A small network was shown many inputs. Here are its activations along a few directions, one row for each input.
Each table varies a few parts of the input and shows all the possible inputs, shuffled.
Descriptions start from the smaller parts, as in this example, which fits no table here: one of 3 separate values, together with either a single point or one of 11 places along a line or (one of 4 places along a line, together with one of 5 places around a ring).
Shared parts are said once, and a part with two or three values counts as separate values.
In the rows, zero is written as 128.

A family of inputs:
r1: [115 208 136 126 152  73 119 186  92 115 140 119]
r2: [ 97  56 137 144  77  94  82  60 147 144 177  97]
r3: [184 116 104 127  99 154 156  37 198 110 106 111]
r4: [ 95 170 155 116 181 112 154 171 130  84  47 140]
r5: [128  91 154 114  99  97 116  47 154 178 158 104]
r6: [104 148 133 100 172  84  86 141 116 164 169 129]
r7: [149 139 113 140 128 103  98  78 107 176 181 127]
r8: [157 188 114 118 184 112 112 188  98 105  83 125]
r9: [ 92 115 104 106  84 117 216 181 112 118 125 177]
r10: [ 87 110  85 157  33 145 101 164 121 140 126 115]
r11: [165  79 141 103 126 135 106  44 164 172 108 118]
r12: [ 75 114 115 130 151  82  57 152 109 133 186 122]
r13: [112 153 186 134 203 147 166 169 125  76  80 124]
r14: [153 125 162 106 224 155  96 142 118 146 146 135]
r15: [130 103  92  89 105 155 204 177 119 114  72 187]
r16: [ 90 164 111 159 132  72  88 191  85  84 158 103]
r17: [185 136 107 126 155 142  85  80 116 176 131 151]
r18: [143 134 124 136  67 116 168  38 188 115 157 104]
r19: [167 175 158 133 203 147 126 183  94  98 117 116]
r20: [ 58 185 168 128 153  75 163 171 124  91  99 127]
r21: [ 34 143 142 164 131  74 128 175 114  60 118 110]
r22: [116 101  95 168 106 100  66  90 101 144 201 119]
r23: [116  92 102 167  49 113 132  49 178  84 174  89]
r24: [137 146 127  89 201 119  77 149 123 158 116 154]
r25: [150 113 153 106 118 179 213 198 129 111 109 190]
r26: [191 107 146 139 125 184 169  42 185  98 134 102]
r27: [197 118 143 144 186 175 106  85 108 161 159 134]
r28: [158 131  78 117  84 187 129 157 134 167  48 130]
r29: [117 153 101 133  51 148 138 156 127 174 103 124]
r30: [161 129 133 131 104 217 142 157 124 156  85 127]
r31: [174  69 180 115 153 167 124  51 152 157 136 111]
r32: [ 61  85  98 132  60 114 176 187 104  87 147 173]
Changing only one part turns r28 into r30. The same change can be made to r8. Which row results? -> r19
What is each input in this table made of? -> one of 4 places along a line, together with either one of 2 separate values or one of 6 places along a line
List by row number the other rows that have the place on the line of 4 in common with r32. -> r2, r10, r12, r16, r21, r22, r23
Which other rows does r6 become when the place on the line of 6 takes its other values? List them by row number. -> r1, r5, r7, r18, r20

A family of inputs:
r33: [109 158 111 131  84  94 143 188 109 145 106 143]
r34: [ 60 121 134 131  98  95 178 164 127  63 151 152]
r35: [141 139 109 135 109 146 112 207  84 132 114 140]
r36: [188 142 155 157 172 139 162  61 166  95 123 106]
r37: [153 157 156  99 156 149 140  66 174 136 103 119]
r38: [156  83 127 113 149 167 127  80 135 178 123 151]
r39: [ 83 161 142 137 200  61  40 175  71 127 170 111]
r40: [126 136 135 113 164 141 149 159 102 144  90 184]
r41: [ 94  73 134 143  76 106 162  69 160  92 181 133]
r42: [144 118 103 134  58 104 129  93 145 176 134 123]
r43: [134 150  99 122 150 165 140 195 119 145 125 163]
r44: [180 112 115 132 116 180 117 104 140 184 163 134]
r45: [ 74 123 112 131  94 119 136 188 112 116 117 109]
r46: [174 101 101 138  86 158  99 111 119 160 142 119]
r47: [194  94 137  98 155 144 129  86 154 140 119 125]
r48: [116 142 126 142 185  61  32  62 119 152 200 106]
r49: [ 64 119 131 144  91 117 115 168 121  76 103 127]
r50: [104  85 131 165  69 122 113  80 165 110 136 107]
r51: [130 179 173  93 173 140 147 167 131 118  85 120]
r52: [136 139 127  86 179 142 139 162 110 104  76 142]
r53: [144 186 148 133 190 132 182 149 119  76 102 120]
r54: [112  96 111 138  63 136 124  82 132 147 154  83]
Changing only one part turns r36 into r53. The same change can be made to r42. Which row results? -> r33
What is each input in this table made of? -> one of 2 separate values, together with either a single point or one of 10 places along a line

A family of inputs:
r55: [203 106 160 123 176 171 176  85 147 109 136 135]
r56: [170 189 156 130 189 157 168 153 124  82  84 113]
r57: [130 105  85 165  56  85  79  54 132 170 201 106]
r58: [ 87  64 151 135  58 144 188 106 163  98 134 117]
r59: [151 190 157 111 153 148 191 163 145  87  56 139]
r60: [136  68  92 156   4 155 125  84 160 154 134 105]
r61: [113  99 157 114 157  66  95  68 139 124 193 100]
r62: [ 78 154 115 106 163  76  65 198  69 162 159 132]
r63: [173 107 119 128 157 137  40  45 148 194 158  98]
r64: [127 104 177 117 203 127 104  68 150 142 158 115]
r65: [164 100 182 114 202 164 132  65 136 135 130 125]
r66: [130  91  73 170  23 135  93  68 150 143 177 118]
r67: [106 180 162 126 222 102  94 138 129 108 112  98]
r68: [126  70 131 101  92 139 205  93 173 110 101 150]
r69: [152 165 122  92 141 167 165 224 102 151  77 186]
r70: [143 181 171 129 223 141 124 138 113 101  79 113]
r71: [ 69 136  79 150  87 106 113 229  85 104 152 166]
r72: [ 95  93 148 148 109  60 130  75 133 104 207 120]
r73: [ 74 173 132 165 128  35 125 144 114  71 157 104]
r74: [149 113 108 131 107  89  38  46 136 186 185  86]
r75: [ 91 132  90  94  99 152 174 233 100 146  65 183]
r76: [108 155 130 109 212 121  70 195  86 169 131 143]
r77: [145 153 147 111 211 159  89 201  63 160  99 163]
r78: [170 111 162  97 135 175 206  88 170 124 104 154]
r79: [ 57 153 100 143 116  72 106 210  62 143 171 153]
r80: [ 78 183 149 130 176  58  94 139 115 101 136  88]
r81: [ 66 147 137 151  79 118 178 184 142  59  84 104]
r82: [158  79  78 118  39 165 150  71 168 174  92 136]
r83: [198 109 134 125 150 186  69  39 132 195 124 107]
r84: [215 112 104 112  85 185 142  64 168 177 102 137]
r85: [ 81 118 102 137  69 125 141 249  96 115 108 155]
r86: [ 94  80 125 150  78 109 152  87 157  77 184 130]
r87: [ 57 162 124 160  94  96 140 161 130  49 131 113]
r88: [236 112 105 131 126 194 114  60 144 169 133 117]
r89: [183 159 115 116 184 164 140 217  81 134 109 164]
r90: [ 94 156 129 113 107 126 197 164 148  82  45 131]
Changing only one part turns r55 into r88. The same change can be made to r65. Which row results? -> r83
What is each input in this table made of? -> one of 4 places along a line, together with one of 9 places around a ring
Which other rows does r80 become when the place on the line of 4 takes its other values? List them by row number. -> r61, r62, r74
Which other rows does r87 become when the place on the ring of 9 takes its other values? List them by row number. -> r56, r59, r67, r70, r73, r80, r81, r90
Which other rows does r89 become when the place on the ring of 9 takes its other values? List them by row number. -> r62, r69, r71, r75, r76, r77, r79, r85
